Each row below holds a small network's activations on one input, seen along a few directions.
In each table, some parts of the input vary, and every possible input appears once, in random order.
Descriptions start from the smaller parts, as in this example, which fits no table here: line(6) and (point or line(9) or (values(3) and ring(8))).
Shared parts are said once, and a part with two or three values counts as separate values.

Other details of the inputs shift rows strongly along two fixed directions, in all tables alike. That doesn't count.

A family of inputs:
x1: [-77,176,280,-210,93,-98,-2,83,423,224,-343,-35,85,-118,286]
x2: [-151,-296,-441,233,146,50,41,-438,-469,39,486,-113,-177,185,-491]
x3: [151,224,279,-631,-223,231,-99,-15,148,-166,-81,-112,138,304,40]
x4: [-62,-25,38,-4,-58,-72,22,-13,148,-86,-11,154,-53,-88,-81]
x5: [206,68,90,-422,-352,181,-11,-119,-75,-381,262,-62,66,292,-260]
x6: [-77,-188,-319,-173,-120,296,147,-571,-305,-288,406,-37,16,382,-666]
x7: [68,-18,-27,-298,-187,263,-111,-296,96,-274,254,-75,248,317,-80]
x8: [-42,-122,-207,244,150,86,-95,-77,-115,15,161,-6,35,8,119]
x9: [128,172,305,-658,-250,249,-89,88,183,-116,-150,-57,129,284,87]
x10: [0,389,328,136,75,-274,138,502,301,397,-524,-147,23,-284,351]
x11: [-44,-18,87,9,-27,-60,-17,-48,134,-93,29,113,-102,-61,-88]
x12: [-119,-325,-401,585,413,-198,-42,-91,-200,103,175,188,-165,-355,30]
x13: [26,-94,-12,-307,-220,277,-117,-265,78,-308,251,-21,255,332,-105]
x14: [79,234,406,-478,-370,136,67,99,339,-272,-108,-83,117,200,-119]
x15: [-97,-382,-370,674,427,-179,-62,-182,-277,72,240,171,-235,-279,32]
x16: [-90,347,329,39,137,-285,76,366,440,445,-555,14,-35,-323,381]
x17: [-58,-197,-337,741,159,-221,54,110,-350,-7,145,57,-186,-283,-75]
x18: [11,-40,-115,426,143,-231,69,341,-308,296,-199,33,-120,-311,197]
x19: [100,-139,-167,21,35,24,-42,10,-231,-44,75,68,-16,55,42]
x20: [49,234,254,74,30,-175,75,514,41,443,-514,-51,-24,-258,400]
Description of these inputs: values(2) or (values(3) and ring(6)).

A family of inputs:
x21: [-56,225,279,79,85,-231,62,384,258,371,-465,9,12,-281,322]
x22: [11,-227,-275,236,72,38,-69,-161,-226,-181,287,85,-52,4,-87]
x23: [75,-150,-215,114,-10,29,-29,-104,-236,-196,259,17,-104,43,-130]
x24: [-31,247,283,54,67,-178,54,425,214,370,-499,-16,47,-237,367]
x25: [66,85,212,-398,-210,126,-27,-10,150,-189,-29,23,95,160,-42]
x26: [-72,160,156,189,192,-199,17,266,254,320,-352,12,-2,-288,340]
x27: [-148,-133,-414,753,459,-218,91,126,-451,553,-105,-84,-179,-279,141]
x28: [4,-221,-213,189,34,-19,-29,-168,-188,-194,288,114,-141,-35,-184]
x29: [97,117,191,-334,-256,104,6,31,122,-186,-2,-61,105,170,-67]
x30: [40,97,225,-337,-195,73,-7,-54,255,-230,2,34,47,104,-98]
x31: [14,51,203,-363,-163,103,-46,-91,246,-162,23,20,120,142,-46]
x32: [-48,-202,-385,194,152,71,16,-260,-407,51,258,-61,-94,113,-215]
x33: [3,-179,-227,310,11,-64,18,-140,-140,-251,287,89,-133,-83,-211]
x34: [77,50,108,-287,-160,138,-56,-54,102,-154,55,-49,111,175,-8]
x35: [-31,78,72,-399,-79,226,0,-192,48,79,-8,-130,168,293,-80]
- The inputs of x31 and x28 match in every part but one. If x22 is changed in the same way as x31 into x28, which row does it become? => x25
- Describe the family of inputs behind these rows. => values(3) and (point or line(4))
- Change only the values(3) part in x23. List by row number the other rows that result. => x29, x34
- List by row number the other rows that have the values(3) part in common with x24. => x21, x27, x29, x33

A family of inputs:
x36: [144,-109,-425,257,5,-1,118,-147,-442,-272,321,-114,-322,9,-321]
x37: [41,258,82,440,198,-333,43,520,-117,634,-429,-299,-141,-322,472]
x38: [-116,-273,-343,291,20,43,-23,-384,-15,-133,374,95,123,20,-210]
x39: [-19,-200,-306,404,-111,7,136,-113,-434,-165,419,-132,26,105,-396]
x40: [-120,92,375,-685,-98,105,64,-239,299,-82,-140,133,-47,132,-237]
x41: [116,-294,-339,132,7,58,-44,-145,-620,-80,334,145,-106,97,-161]
x42: [-216,-163,-338,374,127,-41,68,-415,-68,-244,299,127,-137,-33,-481]
x43: [0,10,-32,270,386,-136,-32,501,-275,624,-543,34,-92,-230,541]
x44: [135,156,250,594,-9,-551,34,902,86,138,-513,267,-226,-700,603]
x45: [103,212,239,-574,-154,155,-87,-162,498,-97,-3,-73,241,176,137]
x46: [-112,-293,-354,442,117,213,-60,-419,-95,-186,392,108,72,65,-131]
x47: [-83,144,-65,604,214,-296,123,474,-150,577,-456,-122,148,-327,388]
x48: [62,280,407,-601,-205,84,-52,-92,566,-26,-34,-187,137,243,40]
x49: [-54,34,340,-738,-164,181,-109,-190,333,32,-99,126,215,178,45]
x50: [-28,65,98,289,217,-311,69,519,-229,755,-479,-64,-199,-297,337]
x51: [60,-221,-287,23,-13,44,127,-143,-473,-165,217,137,-348,70,-417]
x52: [31,344,334,-619,-140,68,41,-157,554,-160,-163,-83,-8,176,-91]
x53: [42,230,1,366,336,-144,-36,558,-110,513,-511,-213,-16,-280,678]
x54: [222,-158,-439,276,-24,44,-82,-152,-491,-209,405,-112,-56,82,-84]
x55: [-54,-133,-352,375,-38,38,205,-117,-381,-254,268,-50,-117,2,-510]
x56: [165,158,694,-493,-382,-70,-152,239,779,-599,-119,291,101,-143,123]
x57: [-160,194,370,-425,-250,99,43,-133,520,-53,19,-100,307,208,-208]
x58: [53,225,310,-651,-91,308,-175,-104,547,-176,-89,-121,278,273,225]
x59: [-152,-358,-210,54,128,-49,-56,-341,-210,-25,385,135,-177,21,-276]
x60: [-72,10,312,-739,-55,295,-144,-161,324,-74,-119,120,199,285,101]
x61: [11,-209,-320,333,-21,188,-18,-98,-397,-275,261,-47,144,190,-168]
- The inputs of x44 and x56 match in every part but one. If x36 is changed in the same way as x44 into x56, which row does it become? => x52
- Describe the family of inputs behind these rows. => values(2) and (point or (values(3) and line(4)))
- Change only the values(2) part in x37. List by row number the other rows that result. => x48
- Change only the values(2) part in x45. List by row number the other rows that result. => x54
